A small network was shown many inputs. Here are its activations along a few directions, one row for each input.
In each table, some parts of the input vary, and every possible input appears once, in random order.
Descriptions start from the smaller parts, as in this example, which fits no table here: one of 3 separate values, together with either a single point or one of 9 places around a ring or (one of 4 places along a line, together with one of 8 places around a ring).
Shared parts are said once, and a part with two or three values counts as separate values.
In the rows, zero is written as 128.

Other details of the inputs shift rows strongly along two fixed directions, in all tables alike. That doesn't count.

Table:
R1: [ 74 137 126  94 167 129 140 105  64 124 115]
R2: [171 173  98  86 180 145 108 143 151 148 134]
R3: [138 110 148 145  79 128 127 141 129 107 150]
R4: [ 77 105 112 116 185 140 137 124  94 146 112]
R5: [ 43 133  97 123 199 135 151 104  66 149  88]
R6: [148 178 123 105 141 158 104 152 113 116 149]
R7: [ 52  49 140 113 137 101 155  82  74 121 109]
R8: [150  95 150 148  57  98 130 122 139 106 144]
R9: [ 60  57 128 150 119  75 182  73 108 138  77]
R10: [168 173 100 123 142 127 123 133 152 144 112]
R11: [166 162 114 158 123 159 114 165 165 136 145]
R12: [ 68  55 124 113 148  83 167  76 100 140  75]
R13: [199 189 118 147  88 133  98 158 160 122 151]
R14: [171 204 120  71 149 140 111 139 129 120 135]
R15: [ 44 117 111  92 228 158 162 107  81 153 103]
R16: [103  90 148 114 138 145 149 124 122 120 142]
R17: [184  79 145 155  56 125 102 150 164 104 160]
R18: [132 138 131 144  92 105 137 121 132 127 123]
R19: [133 201 177 118 176 145  61 139 148 161 122]
R20: [202 140 109 137 111 134  92 158 175 135 154]
R21: [127 193 125 121 154 170 134 145 128 137 139]
R22: [148 178  95 136 155 148 106 142 133 141 129]
R23: [102 103 119 130 158 149 137 133 125 135 123]
R24: [191 127 142 168  43  98 128 133 177 114 137]
R25: [151 161  97 110 176 165  97 155 128 144 137]
R26: [161 170  99 139 138 133 111 144 147 140 130]
R27: [130  88 142 128 108 131 123 140 129 115 150]
R28: [112 124 138 102 122 104 147 108 112 114 122]
R29: [135  86 135 122 103 107 124 122 130 115 141]
R30: [ 93  98 130  78 158 108 148  96 102 127 117]
R31: [160  91 214 194  93 110  89 129 168 127 111]
R32: [157 193 104  41 198 152 106 136 120 136 135]
R33: [143 106 136 182  87 137 141 140 170 127 134]
R34: [142 189  96 129 168 165 107 161 130 146 132]
R35: [125 143 125 122 115 103 147 105 121 130 102]
R36: [104 127 136 105 124 106 144 111 108 115 130]
R37: [ 63  72 147 170  85  99 165 100  98 119 105]
R38: [103 133 125 145 118 119 138 111 102 128 114]
R39: [ 66 112 152 110 148 141 167 107  91 117 126]
R40: [ 95 127 127 147 116 126 140 116 100 128 113]
R41: [195 151 112 164  88 119 108 153 185 129 146]
R42: [172  75 155 158  59 134 120 154 176 101 165]
R43: [129  11 146 188  43  66 152 103 162 118 120]
R44: [116 204 121  79 190 180 121 155 100 123 146]
R45: [113 100 131 101 134 108 133 116 117 120 134]
R46: [140 113 147 182  59 126 139 140 155 112 139]
R47: [157 153 100 115 163 152  97 146 134 142 138]
Description of these inputs: either one of 2 separate values or (one of 5 places around a ring, together with one of 9 places along a line).
Change only the place on the ring of 5 in R42. List by row number the other rows that result.
> R11, R23, R44, R46
List by row number the other inputs of the same sort as R31.
> R19
A walk changes only the place on the line of 9. It starts at R21 and steps to R46. List the rest of the walk in order.
> R37, R40, R38, R13, R18, R24, R35

Table:
R48: [170 116 146 191  56 119 113 142 173 122 132]
R49: [170 150 129 117 131 149 107 147 146 123 150]
R50: [152 100 149 144  85 117 116 137 153 114 148]
R51: [ 96  84 135 165 115 108 150 109 128 135 108]
R52: [215 118 138 157  53 110 100 151 188 111 154]
R53: [155 139 127 125 119 139 124 146 144 122 140]
R54: [112 167 120 135 161 144 129 131 114 139 113]
R55: [132 157 109  98 157 134 121 131 111 132 127]
R56: [100 108 137 117 141 122 137 120 111 123 130]
R57: [125 160 115  96 164 149 126 139 115 135 130]
R58: [167 167 119 104 143 160 105 152 134 126 151]
R59: [112  80 147 133 112 115 138 110 122 120 123]
R60: [ 94  79 145 132 115 106 149 108 117 127 112]
R61: [111 160 110  94 164 139 133 123 106 135 127]
R62: [104  71 140 174  94 100 145 107 137 133 110]
R63: [111 149 112 131 160 140 131 129 118 140 118]
R64: [226 187 121 124 103 163  76 187 179 117 185]
R65: [103 119 129 111 141 128 137 120 113 129 118]
R66: [166 143 131 123 111 139 102 153 150 118 156]
R67: [ 99  88 150 175  96 102 145 107 128 132 103]
R68: [104 161 107 117 179 146 123 128 111 149 116]
R69: [124 125 126 120 120 121 134 118 126 126 129]
R70: [105 101 137 125 129 118 148 117 120 126 117]
R71: [116  99 138 132 112 121 134 126 123 116 137]
R72: [144 156 120 103 156 155 118 141 123 125 140]
R73: [108 125 138 157 127 121 139 119 124 135 109]
R74: [112  92 139 140 100 101 149 107 130 122 121]
R75: [113 142 111 100 161 124 135 120 103 130 118]
R76: [111 119 126 123 126 117 146 113 119 124 125]
R77: [107 173 116 127 168 149 126 131 105 144 113]
R78: [117  96 140 137 100 103 141 107 134 123 123]
R79: [120 158 108  88 172 133 122 124 104 136 121]
R80: [165 130 132 125 109 140 109 141 147 118 145]
R81: [114 142 114  97 167 123 133 118 105 133 117]
R82: [101 117 119 146 136 127 139 120 117 138 115]
Describe the family of inputs behind these rows.
> one of 5 places around a ring, together with either one of 2 separate values or one of 5 places along a line
Changing only the place on the ring of 5 turns R61 into R74. The same change can be made to R55. Which row results?
> R81
A walk changes only the place on the line of 5. It starts at R52 and steps to R78. List the rest of the walk in order.
> R60, R59, R50
Change only the place on the ring of 5 in R80. List by row number the other rows that result.
> R49, R58, R59, R72

Table:
R83: [161  43 157 202  58  95 130 121 182 137 107]
R84: [172  88 130 170  25  89 147 144 161 107 147]
R85: [ 76  23 111 146  98  89 188  92 107 124  89]
R86: [162 173 101 123 136 175  97 163 143 136 178]
R87: [ 46 120 127 114 177 132 173 107  64 122 126]
R88: [115  55 117 164  98  80 163  87 142 123  87]
R89: [ 81 118 168 141 123 140 129 121 103 113 112]
R90: [206 208 110 131 121 121 100 154 167 127 147]
R91: [ 78 159 127  99 162 164 144 116  68 116 124]
R92: [ 89 116 137 143 152 114 122 104 124 158 112]
R93: [148  18 156 101  83  70 108 104 126  89 144]
R94: [132  47 165 198  49 115 120 137 172 124 141]
R95: [ 72 190 129  95 232 135 131 116  79 160  99]
R96: [221 212 111 118  89 152  97 170 155 115 163]
R97: [ 47  91 128 124 205 148 147 111  87 146  94]
R98: [ 45 137 141 108 203 142 148 127  76 137 106]
R99: [153 173  92 104 193 192 114 160 123 135 150]
R100: [193 167 100 143  97 119 100 140 185 132 142]
R101: [195 198 153 141 102 146  80 158 166 136 139]
R102: [ 97 104  94 120 112 112 149 115 114 136 124]
R103: [158 227 110  95 158 143 110 129 122 131 119]
R104: [167 148 151  39 143 144 119 137 150 109 168]
Describe the family of inputs behind these rows.
> either one of 2 separate values or (one of 4 places along a line, together with one of 5 places around a ring)
